7361  7940  7092  8726  8331  8937  8299  7763  8004  8728  1731  4924  7547  6159
Which number is the entry just right of 7763?
A: 8004
Which number is the entry just left of 8299?
A: 8937
Which number is the entry just left of 7547?
A: 4924
The entry just left of 7763 -> 8299

11  27  14  -1  21  4  31  27  38  -5  -19  31  7
13  -10  27  -1  -18  -4  18  -17  42  -29  -53  45  11
-17  -14  -34  9  0  4  -40  -6  -68  29  62  -62  -10
5  11  2  9  15  12  8  13  -2  15  19  3  5
18  5  13  13  1  -1  15  4  34  -6  -18  26  16
-13  -7  -23  4  3  3  -23  -1  -46  18  39  -39  -8
-13  21  -22  4  30  19  -11  26  -45  38  71  -43  -8
0  -10  5  -3  -13  -5  -5  -15  8  -12  -8  2  0
7  -19  5  3  -22  -5  -8  -22  10  -15  -24  9  5
19  12  27  6  3  13  25  5  44  -7  -22  41  15
Counting starts at 0.
The top-right entry is 7
Report the entry in the bottom-left corner.
19
The entry at row 0, column 0 -> 11
Report the minimum.
-68
The top entry of the column that holds the smallest entry -> 38
The largest entry -> 71
The entry just left of -24: -15
The entry in row 2 and column 1 is -14
The entry directly below -53 is 62
Report the entry in row 0 and column 2.
14
The entry directly above -39 is 26
Report the entry at row 1, column 1.
-10
The entry in row 2 and column 0 is -17
Report the bottom-right entry.
15
Report the top entry of the column that holds the largest entry.
-19
Report the entry in row 1 and column 0.
13
The entry just left of the largest entry -> 38
Report the entry directly below -46.
-45
Report the entry directly above the smallest entry.
42
Report the entry at row 0, column 1.
27
The entry at row 2, column 2 is -34
The entry just left of the smallest entry is -6
The entry just right of the smallest entry -> 29

[[-0.074  0.017  0.013  0.083 -0.008 -0.024 -0.022 -0.006  0.011 -0.012
  -0.014]
 [-0.245  0.026 -0.068  0.060 -0.015 -0.006 -0.023  0.002 -0.080  0.001
  -0.025]
 [ 0.008  0.048 -0.005  0.221 -0.013 -0.017  0.005 -0.035 -0.053  0.047
   0.008]
 [ 0.061 -0.029  0.069 -0.070 -0.024  0.009 -0.001 -0.017  0.018  0.041
  -0.074]]
Which number is the entry just left of 0.069?
A: -0.029
Which number is the entry just left of -0.035?
A: 0.005
The minimum: -0.245
Which number is the entry just left of the largest entry?
A: -0.005
Which number is the entry just left of 0.041?
A: 0.018
The entry just right of 0.060 -> -0.015
Which number is the maximum?
A: 0.221
Which number is the entry just left of 0.001?
A: -0.080
Which number is the entry just right of the largest entry?
A: -0.013
The entry just left of -0.025 is 0.001
Which number is the entry just left of -0.022?
A: -0.024

x = ((4, -22, -18, 1, -1), (-13, -7, -45, 9, 19), (10, -5, -8, 25, 7), (-13, 13, -78, -2, -12), (-5, 17, -35, -3, -6), (5, -9, -5, 3, 2), (-3, 9, 42, 8, -5), (22, 5, -22, 0, 0), (10, -17, -17, -24, -1), (2, 5, 12, -11, -5), (15, -15, -67, 21, -1), (-27, 19, 38, 2, 3), (14, -11, -25, -14, 14))
The entry just right of -14 -> 14
Report the entry just right of -15.
Answer: -67
The entry just right of -35 is -3
Report the third smallest entry.
Answer: -45
The entry just left of the smallest entry is 13
Report the entry just left of -2.
Answer: -78
The first entry in reading order -> 4
The entry just left of 17 -> -5
Report the entry just right of 38.
Answer: 2
Report the 2nd largest entry.
Answer: 38
The maximum is 42
Report the entry just left of the largest entry.
Answer: 9
Report the third entry in reading order.
Answer: -18

data =
[[35 56 60 55]
 [49 30 78 40]
 [67 31 24 59]
 [17 13 42 65]]
Rows and columns are numbered from 0.
The entry at row 2, column 0 is 67
Find the entry in row 2 and column 2.
24
The entry at row 0, column 0 is 35
The bottom entry of the column that holds the smallest entry: 13
The entry in row 0 and column 1 -> 56
The entry at row 1, column 0 is 49
Find the top entry of the column that holds the largest entry.
60

Questions about the grid below.
1) Which number is the bottom-right entry?
2) Which number is the last entry in the row that holds the largest entry?
3) Which number is the 3rd smallest entry?
4) Which number is the first entry in reading order?
5) Which number is the first entry of the smallest entry's row?
6) Which number is the entry directly below the largest entry?
7) Which number is the bottom-left entry?
8) Which number is the 5th entry from the end, reading row by row?
-36  20  17  -39  31  -8  56  -64  -16  -58  24  39  41  0  -62  -11
-23  -5  -12  1  -12  17  -18  -16  -21  12  11  21  4  7  -17  4
25  20  25  27  6  32  12  46  -31  -31  -40  -19  12  11  14  3
-30  9  -16  -12  -5  21  -32  -5  -24  -3  31  -50  1  -25  6  -56
-29  -7  66  43  5  -11  19  9  -28  15  -38  22  25  18  10  -23
-21  1  -15  -20  -8  -3  13  -6  8  -22  -9  -11  18  -16  -5  -4
31  -10  -21  -32  3  9  36  -22  -2  -27  9  33  -12  -32  44  11
-27  5  4  -12  17  -11  12  23  10  -10  38  3  -9  -41  -28  0
-26  9  -50  -33  1  33  67  -41  -54  -28  -19  32  11  2  -73  22
29  16  25  -5  -19  -10  31  36  -10  -8  -7  21  19  14  24  -10
8  25  15  -9  36  -28  8  -15  -27  18  -22  11  -14  33  -37  -7
9  21  -29  9  22  48  6  -14  -42  28  -10  -20  66  4  -8  17
-1  36  -25  33  -39  6  -1  23  41  27  7  22  -3  12  -4  -28
7  2  -7  27  -6  -53  6  -2  -3  -22  -41  -20  24  -8  23  9
1) 9
2) 22
3) -62
4) -36
5) -26
6) 31
7) 7
8) -20

[[ 0.061  0.207 -0.132  0.054 -0.100 -0.058 -0.088 -0.026 -0.078 -0.080
   0.165 -0.031 -0.078 -0.023  0.013]
 [ 0.074  0.211 -0.129  0.061 -0.069 -0.055 -0.114 -0.019 -0.057 -0.086
   0.146 -0.058 -0.052 -0.064 -0.064]
 [ 0.101 -0.063 -0.101  0.044  0.047  0.035 -0.072 -0.060  0.029  0.192
  -0.022 -0.032  0.025  0.212 -0.011]
 [ 0.037  0.021 -0.100  0.037 -0.007  0.028 -0.058 -0.062 -0.027  0.142
  -0.035 -0.030  0.002  0.163  0.009]
 [ 0.074  0.231 -0.121  0.059 -0.086 -0.047 -0.119 -0.003 -0.019 -0.044
   0.166 -0.065 -0.087 -0.041 -0.048]
 [ 0.141  0.081  0.075 -0.031 -0.045  0.105 -0.011  0.063 -0.011 -0.002
   0.048  0.033  0.068 -0.051 -0.070]
 [-0.214 -0.093 -0.192  0.009  0.084 -0.038 -0.206  0.048 -0.016  0.053
  -0.051 -0.042  0.077 -0.025  0.057]]
Which number is the 1st entry in reading order? 0.061
The entry just left of -0.044 -> -0.019
The minimum is -0.214
The entry just right of -0.087 is -0.041
The entry just left of -0.022: 0.192
Which number is the largest entry? 0.231
The 2nd entry in reading order is 0.207
Which number is the second smallest entry? -0.206
Which number is the entry just left of the centre entry? -0.058
Which number is the entry just left of -0.007? 0.037
The third smallest entry -> -0.192
Which number is the median entry? -0.022
The entry just left of 0.059 -> -0.121
Which number is the entry just left of the largest entry? 0.074

Questions about the matrix below.
1) Find the last entry in the row that holds the smallest entry.
2) Find the entry in the bottom-right corner.
3) Find the bottom-left entry.
4) Find the first entry of the smallest entry's row.
5) Find the entry directly above the centre entry.
[[1 6 8 3 4 7 2 6 8]
 [2 5 7 4 5 6 4 6 7]
 [4 6 6 4 6 5 2 6 7]
 [8 4 4 6 6 5 7 4 2]
 [4 5 6 4 5 6 3 6 7]
 [3 6 6 5 4 6 5 6 7]
 [6 5 5 6 7 5 5 5 5]
 [4 3 7 5 6 7 4 5 5]
 [6 5 5 6 5 5 6 5 5]]
1) 8
2) 5
3) 6
4) 1
5) 6

X =
array([[ 25,  -9, -13, -17,  36, -21,  19, -10,  18,  57,  -8],
       [ 56, -29, -13,  59,  18,  44, -27,   3, -13,  31,  36],
       [  5, -25, -29,   2,  22,  -5,  10,   7,   1,  62, -27],
       [ 28, -25,  42,  11, -66,  25, -30,  10, -41,  43, -42]])
Find the entry in the top-right corner.
-8
The maximum -> 62
The 2nd smallest entry: -42
Find the third-last entry, reading row by row.
-41
Find the first entry of the largest entry's row.
5
The second entry on the main diagonal is -29
Find the second largest entry.
59
The 5th entry from the end, reading row by row is -30
The 4th entry in reading order -> -17
Find the entry directly below -8.
36
The third entry on the main diagonal: -29
The entry just left of 57: 18
Find the entry directly below the largest entry.
43
The entry in the bottom-left corner is 28
The first entry on the main diagonal is 25
The last entry of the largest entry's row: -27
Find the entry directly above the smallest entry.
22
The entry directly above -30: 10
Find the 4th-last entry, reading row by row.
10
The largest entry in the first row is 57
Find the smallest entry.
-66
The 5th entry, reading row by row: 36
Find the third entry, reading row by row.
-13
